A small network was shown many inputs. Here are its activations along a few directions, one row for each input.
In each table, some parts of the input vary, and every possible input appears once, in random order.
A made-up example of a description, with smaller parts first: one of 5 places around a ring, together with either a single point or one of 9 places around a ring or (one of 2 separate values, together with one of 6 places along a line).
Shared parts are said once, and a part with two or three values counts as separate values.

Rows:
r1: [  2 -21  16 -14 -19 -14   1 -13   1   5  20 -36 -20  18  -7   8]
r2: [ 12  12 -11  27  35  27 -14  -8 -27 -19 -10  33  14  -7  -1   0]
r3: [  0 -26 -13   9  -1  28 -49   0  16  -8  -7   3  12  -6 -20  26]
r4: [ -7   6  31  -6   5 -19  -5  -3  32  22  -1  10  15  27   4 -20]
r5: [ 10  31  24   2   7  -3  13 -14 -19   5  12  28 -11  20   3 -23]
r6: [ -3 -19   8 -22 -14 -24   9  -8   9   3  10 -36 -13  21  -6   7]
r7: [  2  22 -21  22  18  25  -7  -8 -28   0  -6  28  37  -6  18   1]
r8: [ -3 -10  22 -18 -27  -1 -22  -5  21  17  14  -3 -13  21 -16  -1]
r9: [  7  22   9   2 -13   9  46   9 -24  -2  -5  15 -30  -1  -8 -23]
r10: [  3  33  15  -6  11 -13  20 -10 -11   2   3  28  -6  23   3 -24]
r11: [-16 -28 -27 -12  20  -3  -7  -9  25 -20  13 -31  19 -30   3  30]
r12: [  4  -7 -37  12  -7  10  -3  20 -27 -11  -6 -23  14 -20  24  26]
r13: [ 14   6  35   9  -6  -7 -25 -12  11  32  10   8  -4  20  -9 -22]
r14: [ -8  31  24  -5  14 -24  23  -9  -6   3  -7  25   4  18  11 -23]
r15: [-11  19   9  -6  -6 -12  56  13 -11  -3 -24  13 -15  -3   0 -24]
r16: [ 13  -1  11   0 -23 -24   7  10 -25   3   2 -25 -40  -3   5  -1]
r17: [  3   3  -2 -16 -14 -26  24  20  -9  -8   2 -23 -30   9  10  -1]
r18: [-13 -21  17 -21 -12 -34  13  -8  14   4  -1 -39  -4  14   2   9]
r19: [  3  13 -35  22   0  36  28  14 -32  -6 -23  17  18 -27   9   5]
r20: [  9   6  31   1  -2  -1 -17  -7  17  23  20  12   0  30  -5 -21]
r21: [ -7  -9  15 -26 -24  -9 -14  -1  31  15   4  -2  -6  23 -14  -3]
r22: [ 11  19  14   9 -17   1  36   4 -32   6 -13  12 -32 -10 -13 -26]
r23: [  3  -9  27 -10 -31  -7 -30  -9  15  26   4  -6 -16  10 -20  -3]
r24: [  8   1   6  -8 -19 -17  16  15 -18  -6  11 -22 -37   6   9   0]
r25: [  7 -20  21  -6 -23 -21  -6 -18  -7  13  10 -39 -23   8 -12   7]
r26: [  5 -36 -19  13   8  14 -26  -7  -5 -20  -1 -30   6  -8 -12  36]
r27: [-10 -16 -23   5 -18  26 -41  -2  16  10  -3  -1  34  -4   0  27]
r28: [  0   0 -15  23   8  28 -36  -5  11  16   2  13  46   5  11   6]
r29: [ 13 -16 -28  17  10  12 -10  22 -25 -29 -10 -17  -9 -22   5  25]
r30: [-11  20 -20   3  48   7   5  -8   2 -18   5  35  25 -27  14  -3]
r31: [  0  22   0  -7  -9  -1  53  13 -16  -5 -13  15 -24   2  -8 -26]
r32: [  3   7  23  -7   2 -10  -9  -4  26  21  11  12   6  33  -4 -22]
r33: [ 10 -11  -5  27  25  30 -44  -4  11  -2  -1  18  24   4  -9   4]
r34: [ -5 -25 -29   8  -9  12 -19  -9  -5  -2   3 -36  29  -7   7  37]
r35: [ -8   0   7 -15 -12 -37  27  20  -4  -7  -8 -25 -21   3  18   1]
r36: [-12  -5 -14   3  37  11 -24  -5  41  -2  13  20  35 -17   7   1]
r37: [-18 -10  23 -25 -21 -19 -10   0  36  16  -7  -5   3  17  -7  -1]
r38: [ 15  30  29  10   3 -11   4 -18 -26  13   3  24 -14  11  -2 -25]
r39: [ 12   2 -25  26  17  38  20  15 -31 -24 -26  22  -4 -28 -11   2]
r40: [-20 -19 -21 -16  10  11 -29  -2  47  -8   6   4  23 -27  -3  21]
r41: [-11  10 -34   3  29  18  38  14  -2 -24 -11  23   7 -48   4  -2]
r42: [ -9  -8 -36  -8  22  -6   8  20   4 -30   5 -17   3 -42  20  20]
Q: The inputs of r29 and r26 match in every part but one. If r12 is changed in the same way as r29 into r26, which row does it become?
A: r34
Q: The inputs of r5 and r8 match in every part but one. If r7 is changed in the same way as r5 into r8, which row does it become?
A: r27
Q: What is each input in this table made of?
A: one of 6 places around a ring, together with either one of 3 separate values or one of 4 places along a line
Q: List by row number the other rows that have the place on the ring of 6 in common with r39.
A: r9, r15, r19, r22, r31, r41
Q: Which other rows does r27 become when the choice among 3 separate values takes its other values? List them by row number.
A: r3, r40

Rows:
r43: [ -5   6 -33   4  30  -1  24  10 -16 -31   0  -3   5 -33  20  11]
r44: [ -2  -8  10   4   4   7 -48 -22  26  21  15   4  35  20   0   6]
r45: [  9  30  37   0  -4 -15   5  -9  -5  24   6  25  -6  38   3 -33]
r46: [-13  18  26 -26  -6 -23  36   3  23   9  -2  17 -16  12  -7 -31]
r47: [-23 -19  -3 -22   3  -4 -22  -2  54   4   5   0  21  -4  -5   9]
r48: [  6   0 -36  17  -5  24  16  17 -36 -17 -17  -5   2 -26   7  17]
r49: [ -4   8  21 -22  -3 -42  40  -2  -7  -3   6 -20 -29  11   7 -14]
r50: [-15  13 -26   0  28  18  23  12  13 -17 -12  33  20 -32   6  -5]
r51: [ 17   3 -17  30  15  36  -6   3 -33 -16 -12  20  -1 -19  -9   5]
r52: [ 10 -28   4   9 -10  17 -48 -13  10   7  10 -15   0   8 -21  18]
r53: [-11 -28  -8 -17   7 -22 -19  -2  27  -9  14 -37   8  -5   9  25]
r54: [  7   5  18  -7 -40 -17  29   7 -25  11  -7 -22 -34  14  -3  -8]
r55: [ 21  11  33   5 -21  -6   3  -1 -21  14   3   5 -40  19 -16 -23]
r56: [ -2 -34 -12  -2 -28   4 -27   6   7   4   0 -40   4   3  -3  30]
r57: [  5  24 -14  28  30  25  -6  -6 -16  -2  -8  38  33  -6  11  -8]
Q: The inputs of r50 and r48 match in every part but one. If r46 is changed in the same way as r50 into r48, which row does it become?
A: r54
Q: What is each input in this table made of?
A: one of 3 separate values, together with one of 5 places around a ring
Q: Which other rows does r52 become when the choice among 3 separate values takes its other values? List them by row number.
A: r51, r55
Q: Which other rows does r49 become when the choice among 3 separate values takes its other values? List them by row number.
A: r43, r53

Rows:
r58: [ -4 -13 -47  21  28  37 -23   5  -1 -22  -7   8  37 -36   7  29]
r59: [-2 10  0 -3  5 -6 19  4 -5 -5 -2  6 -6 -4  4 -8]
r60: [ 1 -1  7 -1 -7  1 -4 -1  4  6  0  2 -4  6 -6 -4]
r61: [ 6  1  6  4 -5 -1 -1 -1 -9  3  1 -2 -8  6 -2 -2]
r62: [  2  17   5   3   8   0  16   0  -9   0  -3  18  -4   1   1 -15]
r63: [ -5 -11   7 -10  -5 -10 -14  -5  19   7   8 -12   4   9  -1   5]
r64: [  2  -6   1  -3  -7  -7   2   1  -5  -2   2 -15 -10   1   0   5]
r65: [  3  11   5   3  -2   0  10   1 -10   3  -3   8  -4   4   1  -9]
r66: [ -1  -4  12  -4  -3  -4 -18  -8  15  11   7   0   6  14  -3  -1]
r67: [ -3  -8   2  -8  -9  -5   0   2   7   1   1 -10  -6   1  -4   3]
r68: [-1  4  0 -3 -4 -6 13  4 -7 -2 -2 -4 -7 -1  3 -2]
Q: What is each input in this table made of?
A: either a single point or (one of 2 separate values, together with one of 5 places along a line)

Rows:
r69: [-10 -14   1 -22 -15 -22  14   7  13  -4   2 -28 -16  -3   0   7]
r70: [  6  -6  27 -16 -35 -30  15   1  -9  11   5 -32 -38  22  -6  -5]
r71: [ -1 -29 -29   5  -6  15 -18   8  -3 -15  -3 -28   6 -22  -1  33]
r72: [ -9   0  18 -13   0  -8 -14  -9  34  15   7  10  10  15  -5 -10]
r73: [  2  18 -20  14  26  12  19   5 -21 -17  -7  21  11 -19  13  -4]
r74: [  0 -15 -13  14   9  28 -46  -8  18   4   3   9  32  -4  -6  16]
r75: [ -4  -6   0   3  15   5 -33 -13  23   7  10   7  28   7   3   6]
r76: [ -5 -20 -17  -6   0  -8  -4   4   2 -12   4 -31   1 -12   8  23]
r77: [  6   9 -33  25  20  35   6   9 -26 -19 -15  23  15 -29   4   6]
r78: [ 13  32  24   5  -8 -10  38   3 -32   7  -7  19 -30  14  -1 -32]
r79: [ -4  24  -2  -1  11  -1  38   9 -10  -8 -10  24  -7 -10   5 -20]
r80: [  7   7  44  -7 -19 -16 -14 -15  12  30  11   5 -13  40 -12 -23]
Q: What is each input in this table made of?
A: one of 3 separate values, together with one of 4 places along a line
Q: The inputs of r70 and r76 match in every part but the place on the line of 4. If r78 is changed in the same way as r70 into r76, which row does it become?
A: r73
Q: A walk changes only the place on the line of 4. It starts at r80 and steps to r72. List the rest of the walk in order.
A: r75, r74

Rows:
r81: [  3  -4 -20  10   9   2   5  14 -18 -18  -7 -13   1 -12  12  12]
r82: [ -8  11 -11  -1  14  17  -6   3  19   3  -2  29  25 -10   3  -5]
r83: [-9  3 -6 -1 25 13 -3 -8 20 -5 -3 25 22 -7 -6 -6]
r84: [ 12   5  -1  21  13  19 -29  -9  -7   2   6  18   8  -1  -5   0]
r85: [  1   3  -5  12  10  18 -17   3   8   2 -10  23  20   3  -3  -3]
r86: [ -6   6  -4   1  33   3  -5 -12  13  -6   5  21  22  -3   4  -5]
r87: [ -7   3 -27  -2  10  -1  15  13  -7 -18   1  -5   5 -25  19  11]
r88: [ 10 -12 -20  12  -4  22  -2  10 -18 -13  -7  -7 -11 -23  -9  14]
r89: [-12 -43 -22 -14 -11  -6 -37  -1  23  -8   5 -46  12 -15  -1  43]
r90: [ 16   8  32  -4 -18 -16   3  -5 -16  11  10  -5 -35  22  -8 -16]
r91: [  6  -5 -22  14   1   9   6   1 -28  -9  -4 -17   6 -13   9  16]
r92: [ 13  -8 -19  15   5  12  -4   6 -26 -15   0 -13 -11 -19   1  14]
r93: [  4   7  -3  15  19   9 -19  -1   0   0  -2  18  20   7   6  -2]
r94: [-12  -7 -23  -5  13   5  21   7   2 -23  -8  -3   1 -25   0  12]
r95: [ -7  14  21 -18 -18 -23  25   5  12  15  -1   4 -19   9  -1 -24]
r96: [  8  12  28  -5 -21 -19  13 -10 -19  17   5 -10 -18  29   0 -14]
r97: [ -8   8  28 -19  -7 -25  29  -4  13   7   0   1 -21  12 -10 -21]
r98: [  5   8  -4  19  10  16 -18 -14 -10   7   2  14  25   5   4   2]
r99: [-11 -36   0  -5   1   6 -56 -11  44  10  15 -19  31   4  -1  26]
r100: [  3   7  27 -10 -21 -18  15   6  -1  13  -7   0 -24  25  -6 -18]
r101: [-5 14 -9  2 22  7 -8 -1 11  1  7 24 25 -7 13 -5]
r102: [  2   4  -6  16   2  26 -16 -10  -2   8  -6  19  25   1  -5   1]
r103: [  2  -9 -24  11  -8  18   9   5 -20  -8 -12 -11   6 -17   0  17]
r104: [-11   0 -28  -4   2   9  17  17   1 -17  -7   0   4 -28   9  11]
r105: [ -1  -8 -21   7   0  11   7  18 -11 -16 -14  -7   1 -16   2  12]
r106: [ -7  -4 -22  -2  22  -4  19   2  -5 -25   0  -8   2 -22  10  11]
r107: [ 11   4  29  -6 -26  -7   5  -1  -9  13   3   1 -35  19 -18 -17]
r108: [  8  12  30  -8 -13 -27  13   2  -8  11   1  -5 -23  28   4 -16]
r109: [  3   7  26  -7 -29 -10  16  -6 -11  19  -2  -4 -19  25  -9 -15]
r110: [ -5 -29  23 -28 -31 -30 -24  -7  38  20  21 -43 -12  32 -10   9]
r111: [ -3  18  23 -17 -10 -32  23   1   4  13   7  -1 -18  13   9 -23]
r112: [ -3  12  31 -18   1 -34  27  -8   6   5   7  -4 -20  15   0 -20]
r113: [  9   1  -2  18   5  29 -27  -5   1   3  -2  23   7  -5 -13  -1]
Q: The inputs of r113 and r88 match in every part but one. If r99 is changed in the same way as r113 into r88, which row does it become?
A: r89
Q: What is each input in this table made of?
A: one of 3 separate values, together with either a single point or (one of 2 separate values, together with one of 5 places along a line)
Q: Which other rows does r108 become when the choice among 3 separate values takes its other values? List them by row number.
A: r81, r93
Q: Which other rows does r88 become when the place on the line of 5 takes its other values? List them by row number.
A: r94, r103, r104, r105

Rows:
r114: [ -4  27   9  -3   0   0  31   6  -3   6 -10  30  -4   3   1 -26]
r115: [ -6 -25 -37  17  23  37 -54  -4  22 -10   1   4  48 -22   1  34]
r116: [ 11  21  15   9  -5   9  18   4 -18   4  -9  27 -21   3 -12 -24]
r117: [  5 -13   2  -8 -25  -8  18  11 -14  -7  -5 -27 -35  -5 -10   6]
r118: [ -7  31  11  -8  26 -17  30  -3   5  -2   2  30   2   3  12 -28]
r119: [ 15  -7   6   4 -22 -14   5   1 -33   0   3 -33 -26  11   3   9]
r120: [ 21  27  19  21  -1   4   8  -6 -38  11  -2  20 -12  20   1 -22]
r121: [  2  13 -42  31  38  44   0   4 -20 -23 -15  36  34 -36   8   8]
r122: [-10  -7  -3 -19 -20 -18  29  14   2  -5  -6 -24 -18  -6   3   4]
r123: [-11  -9  14 -16 -14  -7 -18  -5  36  19   4  -2  10  16  -8  -2]
r124: [ -4 -22 -55  14  17  26  -6  14 -13 -32  -8 -18  19 -45  12  39]
r125: [-13  -3  -1 -24   6 -34  28   5   9 -13   7 -25 -11  -6  13   3]
r126: [  3 -15  20  -5 -19   4 -29  -8  20  17   6  -5  -7  17 -20   0]
r127: [-15  -6  17 -21  12 -23 -19 -14  44  10  17  -2  17  15   4  -3]
r128: [ 13  -9  25   8 -16  -2 -41 -18   2  24  13 -11   2  32  -7   2]
Q: The inputs of r123 and r114 match in every part but one. If r126 is changed in the same way as r123 into r114, which row does it become?
A: r116
Q: What is each input in this table made of?
A: one of 3 separate values, together with either a single point or one of 4 places along a line
Q: Which other rows does r117 become when the place on the line of 4 takes its other values? List them by row number.
A: r119, r122, r125
Q: Which other rows does r120 become when the choice among 3 separate values takes its other values? List them by row number.
A: r119, r128
